Small tables with named rows and columns. After each table, cells are looked up by row and column.

Kifiru
fields: Lado, Bila, Mez, Ganot, Zome, Desipa, Govur
Dap: [79, 149, 108, 115, 148, 96, 129]
Vokudu: [84, 216, 47, 149, 196, 68, 154]
Pimag: [123, 129, 88, 115, 124, 86, 100]
Nuto: [77, 138, 176, 112, 94, 131, 110]
Binu: [42, 220, 144, 124, 181, 72, 147]
Gef: [124, 122, 132, 133, 92, 122, 78]
Lopaza: [30, 119, 130, 116, 132, 168, 120]
Ditu: [141, 50, 159, 118, 28, 167, 67]
Kof: [108, 163, 93, 102, 153, 53, 128]
Nugudek: [133, 101, 130, 124, 91, 115, 81]
Tufuzu: [84, 96, 109, 121, 113, 149, 109]
Soradun: [156, 162, 108, 124, 110, 80, 73]
Rezum: [112, 101, 117, 108, 98, 113, 107]

Rezum, Ganot: 108
Lopaza, Bila: 119
Nugudek, Govur: 81
Vokudu, Govur: 154
Kof, Govur: 128
Rezum, Desipa: 113
Tufuzu, Lado: 84
Ditu, Zome: 28
Nuto, Bila: 138
Tufuzu, Zome: 113
Nugudek, Desipa: 115
Nuto, Lado: 77
Pimag, Bila: 129
Pimag, Ganot: 115
Tufuzu, Ganot: 121
Binu, Govur: 147
Lopaza, Mez: 130
Nugudek, Bila: 101
Kof, Lado: 108
Vokudu, Bila: 216

Fofu:
	Mon	Nimam	Libari	Sokarem
Kave	0.261	0.722	0.511	0.282
Subabad	0.164	0.690	0.624	0.178
Rap	0.271	0.897	0.262	0.294
Dube	0.475	0.428	0.507	0.522
Dutobe	0.276	0.769	0.331	0.314
Fuf	0.575	0.055	0.639	0.482
Zibire	0.307	0.528	0.563	0.359
Teruse	0.781	0.259	0.360	0.708
Mulin	0.225	0.671	0.473	0.396
Gamok	0.349	0.820	0.262	0.381

Libari of Dutobe is 0.331
Sokarem of Teruse is 0.708
Mon of Gamok is 0.349
Nimam of Gamok is 0.820
Nimam of Kave is 0.722
Nimam of Dube is 0.428
Libari of Teruse is 0.360
Mon of Fuf is 0.575
Libari of Subabad is 0.624
Sokarem of Mulin is 0.396
Nimam of Subabad is 0.690

Besiv:
           Lur  Nonapan
Defedu    5960    -6104
Nusu     -3955    -3142
Rabe      3084    -5412
Sedeb    -3867    -3209
Zalifef  -4050    -3178
Vusadod   -234    -4230
Lofo      -130    -4223
Mus      -4049    -3257
Fumu     -2530    -3540
Modisi   -4095    -3266
Vutotan   1269    -4662
Fivener   4211    -5681
Pobet    -1932    -3766

Lur of Sedeb: -3867
Lur of Fivener: 4211
Lur of Fumu: -2530
Lur of Rabe: 3084
Lur of Mus: -4049
Lur of Pobet: -1932
Nonapan of Mus: -3257
Lur of Modisi: -4095
Nonapan of Sedeb: -3209
Nonapan of Rabe: -5412
Nonapan of Nusu: -3142
Lur of Zalifef: -4050
Lur of Vutotan: 1269
Nonapan of Vutotan: -4662
Nonapan of Defedu: -6104
Nonapan of Fumu: -3540
Nonapan of Pobet: -3766

Ral =
|  | Kav | Fav | Rin | Gov | Livaz | Roput | Zube | Rek |
|---|---|---|---|---|---|---|---|---|
| Pif | 3.44 | 3.42 | 3.33 | 3.48 | 3.75 | 3.66 | 3.47 | 3.28 |
| Dite | 2.77 | 3.67 | 1.68 | 3.74 | 4.76 | 3.83 | 4.14 | 3.64 |
| Lal | 3.44 | 3.61 | 3.33 | 3.57 | 3.53 | 3.44 | 3.65 | 3.72 |
| Dip | 3.93 | 3.29 | 4.54 | 3.31 | 2.94 | 3.47 | 3.03 | 3.14 |
| Tavoten | 5.17 | 2.02 | 7.56 | 2.40 | 2.05 | 4.14 | 0.97 | 0.54 |
| Desu | 3.44 | 4.45 | 3.39 | 4.01 | 2.50 | 2.40 | 4.49 | 5.73 |
| Mis | 2.88 | 3.52 | 1.95 | 3.64 | 4.71 | 3.94 | 3.91 | 3.32 |
| Sif | 3.49 | 3.29 | 3.46 | 3.40 | 3.79 | 3.78 | 3.30 | 3.00 |
| Nufa | 2.47 | 4.14 | 0.96 | 4.05 | 4.77 | 3.47 | 4.80 | 4.66 |
| Boz | 3.33 | 3.92 | 3.08 | 3.76 | 3.36 | 3.13 | 4.03 | 4.42 |
| Zupugit | 3.57 | 3.77 | 3.67 | 3.63 | 3.07 | 3.15 | 3.73 | 4.14 |

Dip, Roput -> 3.47
Pif, Livaz -> 3.75
Boz, Rin -> 3.08
Dip, Livaz -> 2.94
Lal, Gov -> 3.57
Lal, Rek -> 3.72
Zupugit, Gov -> 3.63
Mis, Rin -> 1.95
Desu, Zube -> 4.49
Pif, Zube -> 3.47
Dip, Gov -> 3.31
Dite, Rek -> 3.64
Nufa, Livaz -> 4.77
Mis, Rek -> 3.32
Nufa, Fav -> 4.14
Boz, Fav -> 3.92

